Each row has a name. After each piece below comes the name of the row it's from, unless a question asks for something else. Each question is about the rows just above it.

Columns, left to right: C H D R Z W
suruv: [110 128  75 138 148 159]
zud: [138 119 186 127 100 122]
pez: [114 133 175  70 101 122]
Shift each entry of [175] by -1 times 1: | [174]
The rest of the row after [133 175  70]: | [101 122]
[127] with -1 step of 1 on every entry: | [126]
Go on from [127 100] to the end of its row. | [122]
Which column holds this, read top down? [122 122] | W
[133 175  70] | pez
[138 114] is in which column, read top down? | C

Columns, left to right: U M P F V Y E T
zud: [137 115 135 139 109 147 107 126]
bibuf: [136 121 146 155 145 139 101  98]
bogu: [137 115 135 139 109 147 107 162]
pez: [137 115 135 139 109 147 107 127]
vizo: [136 155 121 146 145 167  88 168]
Which column holds [126  98 162 127] top down? | T
Shift each entry of [121] by +1 times 1: | [122]
Move every entry of [121 146] by +1 step of 1. | [122 147]
[136 155 121 146 145] | vizo
Move every entry of [136 121 146] by -1 step of 1. | [135 120 145]
Shift each entry of [155] by -1 times 1: | [154]

Columns, left to right: G B K Q N
bibuf: [147 173 181 102 186]
leku: [188 172 181 145 105]
gobim: [ 93  91 118  76 163]
zud: [101 142 132 107  98]
Shift each entry of [132 107] by +1 times 1: | [133 108]
[172 181] | leku
Move every entry of [147 173 181 102] by -1 step of 1. | [146 172 180 101]
Move every entry of [188 172 181] by +1 step of 1. | [189 173 182]
After [172 181], its row goes on with | [145 105]
Go on from [101 142 132 107] to the end of its row. | [98]

Columns, left to right: beg kekal ful rof sizis mov laf
zud: [ 82 100 161  86 115 123 123]
vizo: [111  99 142 133 142 122 136]
gobim: [104 107 134 125  81 127 117]
Vip: [114 132 129 110 113 133 148]
suruv: [129 135 139 127 114 117 135]
nif: [108  99  87 106 137 162  89]
bibuf: [169  98 137 112 123 132 129]
Valu: [107 138 147 142 144 140 104]
leku: [126 122 129  67 127 116 138]
bogu: [114 130 143 144 131 146 125]
sako: [103 113 148 150 131 143 122]
Shift each entry of [142] by +1 times 1: | [143]
Which column holds [111 104 114 129 108] top down? | beg

Columns, left to right: nas Dutan fogin sog fego nidoz Vol
sako: [131 116 159  73 106 158 173]
zud: [169 108  57  84 160 110  96]
suruv: [ 84 108  57 160 169  79  91]
Which column holds [116 108] top down? | Dutan
Where do [169 108  57  84 160] appear? | zud
[108 108] is in which column, read top down? | Dutan
Shift each entry of [ 73 106 158] by -1 times 1: | [ 72 105 157]
Move every entry of [ 84 160 110] by +1 step of 1. | [ 85 161 111]

Columns, left to right: rida Kas vif ruv dad zek pibe gopag dedir
sako: [128 113 123  80 194 107 131  97 150]
pez: [130 127 132  70 191 124 137 103 156]
suruv: [130 127 133  70 191 124 164 163 172]
gobim: [128 152 165 124 122 143  99 130 176]
zud: [128 128 106 169 122 143 163 163  64]
Valu: [115 109 179 148  70 111 127 167 144]
After [152 165 124 122 143], its row goes on with | [ 99 130 176]
Where do [128 128 106 169 122 143 163 163  64] appear? | zud
Go on from [127 132] to the end of its row. | [ 70 191 124 137 103 156]
The rest of the row after [163 163]: | [64]
[123 132] is in which column, read top down? | vif
Which column holds this, read top down? [122  70] | dad

Columns, left to right: Kunob Refu kab kar Mabi pino Fiz Mutif
gobim: [126 142 104  98  82 124 123 171]
bogu: [125 142 140 180  65 168 196 177]
sako: [116 139  99 125  71 128 117 194]
Go on from [126 142] to the end of its row. | [104  98  82 124 123 171]
[180  65 168] with -1 step of 1 on every entry: | [179  64 167]

Columns, left to right: dazav pip Fovid nakat rumu pimeg davuz
vizo: [181 122 131 155 119 159 114]
suruv: [ 99 141  78 118 123 113 141]
zud: [140 129 150 127 141 125 104]
Valu: [122 108  99  98 119  94  78]
nif: [137 129  67 134 100 135 125]
sako: [110 113 108 113 100  78 115]
The rest of the row after [ 78 118 123]: | [113 141]
After [123 113], its row goes on with | [141]

Columns, left to right: pota zir nipa finaz piv Lin Liko Sapu
sako: [154 168 143 123 113  80  98 114]
bibuf: [143 165 132 109 133 168 115  78]
nif: [154 168 143 124 113  80 170 114]
suruv: [159 115 104 168 121 144 146 176]
gobim: [108  87 128 153 114 137  75 111]
The rest of the row after [109 133 168 115]: | [78]
[108  87 128] with +1 step of 1 on every entry: | [109  88 129]
Go on from [143 124] to the end of its row. | [113  80 170 114]
Which column holds this, read top down? [ 98 115 170 146] | Liko
The rest of the row after [143 123]: | [113  80  98 114]

Columns, left to right: seda Gepid leduf tikiz Lofeb Bam tibi
bogu: [ 89  93 141 125 104  69 122]
suruv: [ 66 102 158  85 127 157 116]
pez: [ 96  73 137 118 101 148 115]
zud: [125 130 144  79  83 122 157]
bibuf: [117 145 158 125 103 124  84]
Valu: [158 117 145  87 179 173  97]
vizo: [175 125 136  59 123 132 107]
sako: [155  91  97 103 138 114 142]
Go on from [125 104] to the end of its row. | [ 69 122]
[ 89  66  96 125 117 158 175] is in which column, read top down? | seda
[116 115 157  84] is in which column, read top down? | tibi
Which column holds this, read top down? [125 117 158 175 155] | seda
[158 117 145] | Valu
[158 125] | bibuf

Columns, left to right: A J X L
suruv: [105  98 112  69]
zud: [130 121 114 124]
nif: [ 83 105 112 103]
gobim: [ 83 105 136  69]
bogu: [113 110 116 109]
leku: [123  98 112  69]
Move every entry of [112] by +1 step of 1. | [113]
Move every entry of [130] by +1 step of 1. | [131]

Columns, left to right: gasu nuzuf Tela pavo
nif: [ 90  96 156 149]
bogu: [112 157 117 123]
sako: [158 139 126 114]
gobim: [121 124 136 131]
Vip: [153 102 125 136]
leku: [108 181 137 103]
bibuf: [158 139 126 113]
pez: [139 114 124 136]
Valu: [128 114 124 136]
Move every entry of [108 181 137] by +1 step of 1. | [109 182 138]
The rest of the row after [102 125]: | [136]

Columns, left to right: lobob Vobev Batog pibi Les nidu
sako: [121 154 122 163 140 106]
leku: [134 172 137 125  83 140]
gobim: [ 78 161 130 144  78 160]
Vip: [110  60 140  85 157 198]
bibuf: [134 172 137 110  83 126]
pez: [103 176 133 151  79 106]
bogu: [156 101 133 151 157 197]
nif: [ 81 164 136 108 131 144]
vizo: [134 172 137 125  83 126]
[164 172] is in which column, read top down? | Vobev
Which column holds this, read top down? [ 83  78 157  83  79 157 131  83] | Les
Shift each entry of [172 137 125] by -1 times 1: | [171 136 124]
Which column holds this, read top down? [106 140 160 198 126 106 197] | nidu
The rest of the row after [110  60 140  85 157]: | [198]
After [110  83], its row goes on with | [126]
Which column holds this, read top down? [172 161  60 172] | Vobev

